M =
133,127,137,120,123,117,130
128,132,136,140,116,117,150
128,140,126,136,126,141,111
124,138,112,125,117,130,122
131,134,119,117,127,134,122
122,123,126,127,125,111,131
117,130,136,100,126,129,121
Counting starts at 1.
The entry directly above the centre entry is 136
The entry in row 2 and column 3 -> 136
Find the entry at row 1, column 1.
Answer: 133
Find the entry in row 1 and column 3.
Answer: 137
The entry just left of the centre entry: 112
Find the bottom-left entry.
Answer: 117
Find the entry at row 1, column 2.
Answer: 127
The entry at row 2, column 1: 128
Find the entry just left of 116.
Answer: 140
The entry directly above the largest entry -> 130
The entry just left of the smallest entry: 136
Find the entry at row 3, column 2.
Answer: 140
The entry in row 3 and column 1 is 128
Find the entry just right of the centre entry.
Answer: 117

grid = [146 133 153 139 150 134 128 125 139 155 150 129 137 147]
Find the 3rd entry from the right.
Answer: 129
Find the 2nd entry from the left.
Answer: 133
Find the entry just left of 147.
Answer: 137
Find the 1st entry.
Answer: 146

data =
[[110 133 118 138 150 142]
 [132 145 105 127 144 141]]
The last entry, reading row by row? 141
The first entry of the largest entry's row? 110
The entry in the top-right corner? 142
The minimum? 105
The fifth entry in reading order? 150

a =
[[140 127 137 138]
 [136 134 125 145]
 [133 135 158 117]
 [120 151 143 139]
 [140 128 140 133]
 [140 128 134 134]
 [122 152 130 139]
 [138 129 134 146]
 [130 146 123 135]
 [124 157 116 128]
 [134 136 133 138]
 [128 141 136 144]
 [132 136 136 143]]
Report the top entry of the column that holds the smallest entry.
A: 137
Report the entry just right of the smallest entry.
A: 128
The last entry, reading row by row is 143
Report the entry just left of 127.
A: 140
Report the entry directly above 129.
A: 152
The smallest entry in the first row -> 127
Report the entry in the bottom-left corner.
A: 132
The top-right entry is 138
Report the entry just left of the largest entry.
A: 135
Report the third entry on the main diagonal.
A: 158
Report the third entry from the end, reading row by row.
A: 136
The last entry of the largest entry's row -> 117
Report the entry directly below the largest entry.
A: 143
The entry just right of 157 is 116
Report the second entry on the diagonal from the top-right corner.
A: 125
The bottom entry of the column that holds the smallest entry is 136
Report the entry directly above 144.
A: 138
The entry just left of 152: 122
The entry just right of 152: 130
The entry just left of 157 is 124

W = [[124, 124, 150, 130], [135, 145, 123, 153], [128, 128, 128, 128], [146, 132, 127, 113], [134, 123, 133, 132], [132, 127, 139, 138], [131, 128, 135, 132], [118, 121, 120, 126], [133, 143, 124, 146], [134, 123, 129, 131], [118, 118, 118, 130], [135, 128, 122, 112], [127, 118, 125, 133], [129, 127, 123, 118]]
Read off the second largest entry.
A: 150
The maximum: 153
The first entry in reading order: 124
The entry just right of 125: 133
Read off the second smallest entry.
A: 113
The entry just left of 143 is 133
The entry just left of the smallest entry is 122
The entry just right of 143 -> 124

[[109 138 145 115 125 133 126 134 132 134 118 147]
 [127 150 126 115 131 130 132 119 114 107 121 125]
 [112 123 120 132 127 149 128 116 131 145 112 128]
 [136 147 141 135 111 132 127 142 141 122 121 120]
 [138 142 135 131 119 117 122 127 137 104 118 138]
 [127 130 126 124 146 122 146 132 130 153 119 122]
 [124 128 137 105 117 125 133 128 111 147 123 131]
 [148 144 120 120 141 118 131 139 117 137 119 133]
 [127 137 150 128 117 121 144 115 141 122 124 121]
 [134 115 124 137 110 131 125 143 130 122 149 117]
 [136 128 128 145 135 140 113 139 138 117 128 147]
 [109 124 117 122 129 122 107 134 123 119 133 110]
 [126 136 139 124 118 120 117 144 134 103 126 119]
 [137 139 136 124 133 146 135 123 121 116 107 116]]
The maximum is 153
The third entry, reading row by row is 145
The last entry in the row that holds the smallest entry: 119
The entry in the top-right corner: 147
The smallest entry is 103
Which number is the 1st entry, reading row by row?
A: 109
The top entry of the column that holds the smallest entry: 134
Which number is the 2nd entry in reading order?
A: 138
Which number is the last entry, reading row by row?
A: 116
The largest entry in the first column is 148
Which number is the third smallest entry?
A: 105
Which number is the fifth entry in reading order?
A: 125
Which number is the third entry from the end, reading row by row?
A: 116
The entry just left of the largest entry -> 130
Which number is the entry in the bottom-left corner?
A: 137
Which number is the entry directly above 104?
A: 122
The 2nd entry on the main diagonal: 150
The 2nd entry on the diagonal from the top-right corner: 121
Which number is the entry directly below the largest entry?
A: 147
Which number is the fourth-last entry, reading row by row?
A: 121
Which number is the fourth entry in reading order?
A: 115
The smallest entry in the last column is 110
The entry directly above the largest entry: 104
The entry just left of the smallest entry is 134
The fifth-last entry, reading row by row -> 123

m =
[[130 141 145 134 135 116 146 146 130 107 131 144 141 119]
 [128 128 128 128 128 128 128 128 128 128 128 128 128 128]
 [106 124 127 133 121 142 113 131 138 129 132 115 115 149]
 [131 125 123 126 119 132 126 118 125 136 127 120 128 127]
 [113 126 128 131 124 137 118 131 135 128 131 120 120 143]
 [126 131 132 130 118 131 131 128 128 126 130 123 132 129]
 [140 126 123 124 120 127 133 116 120 137 126 124 134 118]]
Read off the 1st entry in reading order.
A: 130
Read off the last entry, reading row by row.
A: 118
Read off the 2nd-last entry, reading row by row.
A: 134
The entry directly above the smallest entry is 128
The second smallest entry is 107
Read off the top entry of the column that holds the largest entry.
A: 119
Read off the smallest entry in the last row.
A: 116
The entry just right of 106 -> 124
Read off the fourth entry, reading row by row.
A: 134
Read off the bottom entry of the column that holds the smallest entry.
A: 140
The 3rd entry on the main diagonal is 127
Read off the second entry, reading row by row.
A: 141
Read off the fifth entry in reading order.
A: 135
The minimum is 106
The second entry on the main diagonal -> 128
Read off the entry directly above the largest entry.
A: 128
Read off the entry just left of 144.
A: 131
The last entry of the largest entry's row -> 149
The entry just left of 143: 120

Read these off the table that follows.
1) Which number is the entry just right of 108?
2) Which number is the largest entry?
3) Which number is the minimum?
((125, 125, 133, 142, 131, 134, 114, 135, 125), (128, 129, 128, 124, 126, 129, 140, 127, 135), (129, 127, 119, 122, 128, 124, 137, 123, 127), (136, 132, 152, 141, 126, 126, 101, 138, 115), (129, 124, 121, 134, 130, 128, 113, 128, 116), (113, 120, 133, 148, 135, 143, 119, 140, 133), (125, 124, 109, 125, 133, 125, 130, 119, 121), (127, 126, 137, 131, 128, 125, 118, 129, 127), (128, 132, 143, 136, 124, 130, 127, 133, 133), (124, 122, 122, 135, 131, 130, 116, 129, 121), (129, 129, 141, 132, 130, 124, 120, 132, 125), (142, 136, 125, 108, 123, 114, 136, 116, 124), (113, 117, 127, 144, 134, 141, 120, 137, 132))
1) 123
2) 152
3) 101

[[115 149 140 121 128]
 [130 147 129 122 128]
 [110 126 123 127 128]
 [134 126 144 143 128]
 [116 123 128 125 128]
 [132 127 128 131 129]
 [111 106 134 138 128]]
Counting starts at 1.
The bottom entry of the column that holds the largest entry: 106
The entry at row 1, column 1 -> 115
The entry at row 2, column 1 -> 130
Which number is the centre entry?
A: 144
The entry at row 1, column 2 is 149
Which number is the bottom-left entry?
A: 111
Which number is the entry directly above the centre entry?
A: 123
The top-right entry is 128
Which number is the entry just right of 143?
A: 128
The entry just right of the centre entry: 143
Which number is the bottom-right entry?
A: 128
Which number is the entry directly below the largest entry?
A: 147
The entry in row 1 and column 3 is 140
The entry directly above the smallest entry: 127
